Each row below holds a small network's activations on one input, seen along a few directions.
In each table, some parts of the input vary, and every possible input appears once, in random order.
A made-up example of a description, with smaller parts first: one of 3 separate values, together with either a single point or one of 11 places around a ring or (one of 5 places around a ring, together with one of 6 places along a line).
Shared parts are said once, and a part with two or three values counts as separate values.

Other details of the inputs shift rows strongly along two fixed directions, in all tables alike. That doesn't count.

Rows:
x1: [ 0.88 -2.46 -1.35 -1.26  1.49  0.91 -0.11  0.76 -0.04  0.95  0.29]
x2: [-0.69  1.04 -1.12 -0.95  0.83  0.44  0.62  0.28  0.23 -0.02 -1.11]
x3: [ 0.37  0.79 -0.86 -0.59 -0.27 -0.17 -1.01  0.78 -1.38  0.65  0.78]
x4: [ 0.81 -1.93  3.20  0.48 -3.33 -3.34  0.13 -4.18 -0.03 -2.43  1.12]
x5: [-0.68  0.53 -1.62 -0.80  0.74  0.21 -0.35  0.14  0.97  0.44 -1.12]
x6: [ 0.64  0.70 -1.74 -0.24  0.11 -0.20 -1.11  0.39 -0.65  0.64  1.22]
x7: [ 0.70  0.69 -1.31 -0.07  0.40  0.11 -1.49  0.83 -0.30 -0.11  1.37]
x8: [-0.94  1.00 -1.57 -1.21  0.71  0.34  0.81  0.33  0.17  0.35 -1.02]
x9: [ 0.55 -2.42 -0.78 -1.93  1.01  0.81 -0.09  1.03 -0.77  0.78 -0.13]
x10: [-0.44 -1.88  2.69 -0.04 -2.65 -3.01  2.06 -5.06  1.48 -2.89 -0.68]
x11: [-0.71 -2.14  3.08 -0.25 -3.03 -3.07  1.11 -4.67  1.52 -2.33 -1.03]
x12: [-1.04  0.53 -0.68 -1.26  0.12  0.80 -0.34  0.82  0.63  0.01 -1.20]
x13: [ 0.80 -2.00 -1.10 -1.63  1.63  1.11  0.77  0.99 -0.78  0.43  0.32]
x14: [-0.97  0.68 -0.80 -1.20  0.40  0.29 -0.30  0.54  0.24  0.46 -1.51]
x15: [-0.74 -2.21  2.87 -0.19 -3.42 -3.56  1.67 -5.18  1.21 -1.67 -1.36]
x16: [-0.75  0.41 -1.50 -0.95  0.42  0.71 -0.45  0.29  1.36 -0.06 -0.73]
x17: [ 0.80  0.60 -1.35 -0.35  0.15  0.29 -1.46  0.76 -0.10 -0.17  1.48]
x18: [ 0.60  0.88 -0.59 -0.47  0.01 -0.05 -1.29  0.94 -1.28  0.28  0.69]
x19: [ 0.64  1.17 -1.31 -0.43  0.28 -0.02 -0.14  0.73 -1.35  0.20  1.17]
x20: [-1.38  0.21  5.99  8.42  1.44  2.95  2.11  2.65  1.48  2.85 -1.97]
x21: [ 0.70  1.10 -1.03 -0.58  0.49  0.22 -0.63  0.86 -1.04 -0.66  1.45]
x22: [ 0.89  1.19 -0.93 -0.33  0.49 -0.02 -0.36  0.67 -1.20 -0.17  1.13]
x23: [ 0.28  0.74  6.44  8.32  0.80  2.95  2.00  2.87 -0.58  2.00  0.52]
x24: [-0.79  0.89 -0.99 -1.01  0.63  0.96  0.55  0.67  0.67 -0.45 -0.75]
x25: [ 0.51  0.71 -0.59 -0.84 -0.29  0.40 -1.45  1.03 -0.86 -0.24  1.13]
x26: [ 0.89  0.74 -1.26  0.11  0.38 -0.16 -1.25  0.65 -0.49  0.34  1.04]
x27: [-0.92  0.45 -1.79 -0.74  0.46  0.10 -0.01  0.06  0.90  0.82 -1.09]
Description of these inputs: one of 3 separate values, together with either a single point or (one of 2 separate values, together with one of 4 places along a line).
Question: The inputs of x13 and x1 match in every part but the choice among 3 separate values. If x23 is changed in the same way as x13 into x1, which row does it become?
Answer: x17
Question: List by row number the other rows that have the choice among 3 separate values in common with x11.
Answer: x3, x4, x9, x12, x14, x15, x18, x25
Question: Start at x16 and move only the place on the line of 4, one step at a time. The first step leads to x20. Which rows follow, in order?
Answer: x5, x27

Rows:
x28: [ 0.30 -1.91 -0.44 -0.83 -0.25 -0.49 -0.29 -1.17  0.86  0.18  0.04]
x29: [-0.81 -0.31 -0.04 -1.35 -0.02 -0.57  1.32 -1.35  0.44 -0.69 -1.12]
x30: [ 1.14 -1.28  0.11 -1.26  0.04 -0.43  0.86 -0.70 -0.63 -1.03  0.70]
x31: [-0.06  0.54 -0.73  0.26 -0.65 -0.97 -0.64 -1.44  1.00 -1.07  0.44]
x32: [-0.80  1.37 -3.09  0.11  4.05  4.89 -2.00  6.75 -0.48  4.31 -1.11]
x33: [ 0.45  2.24 -2.85 -1.55  0.57  0.21 -1.93  1.15 -0.36 -0.39  1.00]
x34: [-0.29 -1.01 -0.41 -0.38 -1.03 -1.28 -1.43 -1.06  1.12  0.43 -0.64]
x35: [ 0.42  0.23  0.11 -1.07 -0.18 -0.69  1.37 -1.18 -0.84 -1.18  0.05]
x36: [ 0.54 -0.66 -0.97  0.33 -0.51 -1.22 -0.83 -1.29  0.87 -0.30  0.87]
x37: [-1.15  1.41 -2.08  0.08  4.47  5.23 -0.76  6.97 -0.72  3.78 -1.72]
x38: [-0.50  1.02 -0.47 -0.35 -0.75 -0.74  0.93 -1.36  0.71 -1.30 -0.07]
x39: [ 1.20 -0.30 -0.45  0.08 -0.76 -1.39 -1.07 -0.97 -0.04 -0.40  1.33]
x40: [-0.05 -1.83 -0.03 -1.52  0.19 -0.26  0.78 -0.94  0.61 -0.50 -0.51]
x41: [-0.12 -2.26  8.56  9.46  0.72  2.18  4.18  0.86  0.65  1.95 -0.90]
x42: [ 0.90 -1.98  8.41  9.69 -0.02  1.76  2.77  0.85 -0.03  2.45  0.10]
x43: [-1.05 -0.52  0.18 -1.60 -0.41 -0.62  1.00 -1.19  0.35 -0.39 -1.86]
x44: [ 0.45  0.97  0.36 -0.22 -1.43 -1.28 -1.26 -0.85 -0.84 -1.10  1.24]
x45: [ 0.04 -0.78 -0.62 -0.19 -0.62 -1.22 -1.14 -1.21  1.24  0.15  0.10]
x46: [ 0.91 -1.26  0.67 -1.47 -0.43 -0.52  0.46 -0.42 -1.62 -1.01  1.01]
x47: [ 1.05 -0.25  0.07 -0.19 -1.24 -1.48 -1.48 -0.67 -1.02 -0.34  1.66]
x48: [-0.75  4.95 -2.40  0.25  3.21  4.46 -1.15  7.00 -2.52  2.54  0.30]
x49: [-1.55  1.89 -2.73 -2.71  0.33  0.63 -0.77  1.21  0.37  0.12 -1.49]
x50: [ 0.09  1.30 -0.05 -0.58 -0.97 -0.87  0.70 -1.04 -0.23 -1.45  0.39]
x51: [ 1.27 -1.39  0.30 -0.78 -0.87 -0.74 -0.63 -0.68 -1.41 -0.35  1.58]
x52: [-0.53  0.41 -0.38 -0.21 -0.81 -0.96 -0.92 -1.45  1.33 -0.59 -0.35]
x53: [ 0.80 -1.71 -0.80 -0.38 -0.11 -0.52 -0.01 -1.16  0.56 -0.28  0.83]
x54: [-0.83  0.13 -0.24 -0.45 -1.17 -0.98 -1.25 -1.23  1.25 -0.36 -1.08]
x55: [-1.07  0.82 -0.24 -0.92 -0.81 -0.70  0.62 -1.30  0.97 -0.89 -0.85]
x56: [-0.30 -0.13 -0.40 -0.87  0.12 -0.59  1.61 -1.34  0.16 -1.15 -0.35]
x57: [ 0.26  0.30  0.66 -1.37 -0.63 -0.83  0.95 -0.79 -1.76 -1.15  0.41]
Question: What is each input in this table made of?
Answer: one of 5 places along a line, together with one of 6 places around a ring
Question: The inputs of x49 and x55 match in every part but the place on the line of 5. If x37 is changed in the same way as x49 into x55, which row does it become?
Answer: x40
Question: Change only the place on the line of 5 in x52. List by row number the other rows that result.
Answer: x31, x33, x44, x54
Question: Change only the place on the ring of 6 in x46. List by row number the other rows that result.
Answer: x44, x47, x48, x51, x57
Question: Change only the place on the ring of 6 in x53. List by row number the other rows that result.
Answer: x31, x36, x38, x41, x56

Rows:
x58: [ 1.93 -3.03  1.12  0.56 -2.24 -3.82  0.06 -4.88  0.62 -2.18  2.05]
x59: [-2.06 -0.25  4.86  6.71  2.02  3.27  1.41  2.94  1.53  4.23 -3.66]
x60: [ 1.58 -1.14  2.59  1.91 -1.20 -1.24  0.52 -0.34 -2.24  0.88  1.33]
x61: [-1.00  0.44 -8.56 -8.13  1.40 -1.14 -1.83 -1.18  1.70 -1.49 -1.18]
x62: [-1.28 -3.42  2.01 -1.50 -3.06 -2.51  0.61 -4.82  2.97 -1.79 -2.05]
x63: [-1.42  0.91  4.40  6.97  2.22  3.48  4.03  2.81  0.58  3.60 -2.63]
x64: [-2.10  3.33 -3.62 -1.52  5.05  6.44 -0.41  7.85 -0.83  2.83 -1.63]
x65: [ 0.96  3.00 -3.63 -0.36  4.76  4.78 -2.89  8.37 -3.50  3.82  1.05]
x66: [ 1.95 -3.16  2.76 -0.90 -3.16 -3.49 -0.15 -3.76 -0.94 -2.51  1.89]
x67: [ 1.42  0.14  5.21  7.64  2.14  3.52  1.57  3.81 -0.96  2.37  1.27]
x68: [-0.79  2.18  1.79  0.93 -5.05 -4.63 -1.78 -5.18  1.50 -2.74  0.29]
x69: [-0.50  3.10  2.36  0.41 -4.61 -4.36 -0.03 -4.93 -0.08 -4.11  1.17]
x70: [ 0.95  0.61  5.23  7.40  1.56  2.73  2.17  3.67 -2.90  3.45  1.29]
x71: [-1.99  4.00 -4.48 -1.22  5.13  5.40  0.26  7.33 -1.77  4.17 -1.91]
x72: [-1.61 -1.32  1.63  1.44 -0.80 -0.53  1.27 -1.49  1.51  1.90 -2.68]
x73: [-0.48  0.76 -7.68 -8.92  1.23 -0.45 -1.03 -0.74  1.00 -2.38 -0.75]
x74: [ 1.71 -0.29 -6.48 -8.58 -0.36 -0.90 -3.76  0.63 -2.08 -2.29  2.54]
x75: [-0.59  2.60  1.09  1.62 -4.37 -4.57 -0.70 -5.31  2.01 -3.57  0.95]
x76: [ 1.73 -3.10  1.56 -0.04 -3.43 -4.20 -0.34 -4.78 -0.37 -0.59  1.58]
x77: [ 1.94 -2.72  2.62 -0.76 -2.70 -3.21  0.77 -4.15 -1.16 -3.04  2.60]
x78: [-1.80  0.09  5.54  6.29  1.96  3.31  2.40  3.44  0.21  3.41 -3.44]
x79: [ 1.85 -1.43  2.55  2.27 -0.56  0.37  0.80 -0.46 -0.41 -1.04  2.07]
x80: [-1.44  2.13 -6.91 -6.47  2.27  1.46 -1.21  3.20 -1.13  1.61 -1.83]
x81: [-0.82 -2.24  2.13 -1.56 -2.03 -2.99  2.49 -5.05  0.84 -2.58 -1.57]
x82: [-1.19  0.09 -8.19 -8.48  0.84 -0.38 -1.96 -0.71  2.22 -2.14 -0.77]
x83: [ 1.72 -3.64  2.15 -0.30 -3.14 -3.53 -1.14 -4.38  0.43 -1.65  1.66]
x84: [-0.51  2.68  2.47  0.34 -5.06 -4.61 -0.85 -4.58  0.22 -3.56  0.53]
x85: [-1.40 -1.58  3.11  0.62 -0.90  0.50  1.52 -0.38  1.12 -0.28 -2.23]
x86: [ 1.44 -1.17  1.29  3.20 -0.47 -1.10  0.60 -0.98 -0.34  0.88  1.76]
x87: [-1.15 -3.26  1.94 -1.37 -2.71 -2.96  0.61 -4.95  2.83 -1.51 -2.15]
x88: [-1.11  0.72 -8.90 -8.07  0.91 -1.42 -1.21 -1.25  1.27 -0.79 -1.05]
x89: [ 2.47 -2.23  1.41  0.00 -2.67 -3.75  1.57 -4.87 -0.90 -2.05  2.31]
x90: [ 0.52 -0.97  5.43  7.48  1.04  3.61 -0.45  4.06 -0.33  3.48  0.58]
x91: [ 1.66  0.18 -6.65 -8.44  0.09 -0.61 -2.83  0.26 -2.29 -2.80  3.28]
x92: [ 0.86 -0.31  4.52  8.19  2.12  3.11  0.69  3.76  0.06  2.95  1.19]
x93: [ 1.72 -3.46  1.48  0.22 -2.79 -2.95 -0.07 -4.42  1.14 -2.84  2.38]
x94: [ 1.51  2.05 -6.47 -5.45  2.88  1.47 -2.79  3.62 -3.35  0.15  2.42]
x95: [-0.43  4.54  2.24  3.70 -2.17 -1.24  0.17 -1.37  0.44 -1.77  0.67]
x96: [ 1.41 -1.87  2.27  2.46 -0.72 -0.98 -1.08 -0.81 -0.53  1.04  1.02]
x97: [-1.32 -1.39  2.92  0.62 -0.52  0.05  1.52 -0.56  1.00 -0.02 -2.36]
x98: [-1.47  0.31  5.04  6.46  2.23  4.48  3.23  3.38  1.55  2.21 -2.43]
x99: [-1.31 -0.90  2.78  0.80  0.02  0.39  2.32 -0.74  0.69 -0.53 -1.69]
x100: [-0.86  2.44 -7.44 -6.05  3.58  2.16 -0.93  2.80  0.16  0.32 -1.44]
x101: [ 1.39  3.47 -4.44  0.29  5.50  5.24 -1.90  7.77 -2.68  3.26  1.64]
x102: [-2.05  3.11 -5.03 -0.40  5.76  5.80 -1.22  7.38  1.20  3.67 -2.02]
Question: The inputs of x83 and x92 match in every part but one. If x72 is changed in the same way as x83 into x92, which row does it become?
Answer: x88
Question: The inputs of x67 and x66 match in every part but one. If x95 is changed in the same way as x67 into x66, which row does it become?
Answer: x84
Question: What is each input in this table made of?
Answer: one of 5 places around a ring, together with either a single point or (one of 2 separate values, together with one of 4 places along a line)
Question: Change only the place on the line of 4 in x89. List by row number the other rows that result.
Answer: x67, x79, x101
Question: Change only the choice among 2 separate values in x62. List by row number the other rows that result.
Answer: x90
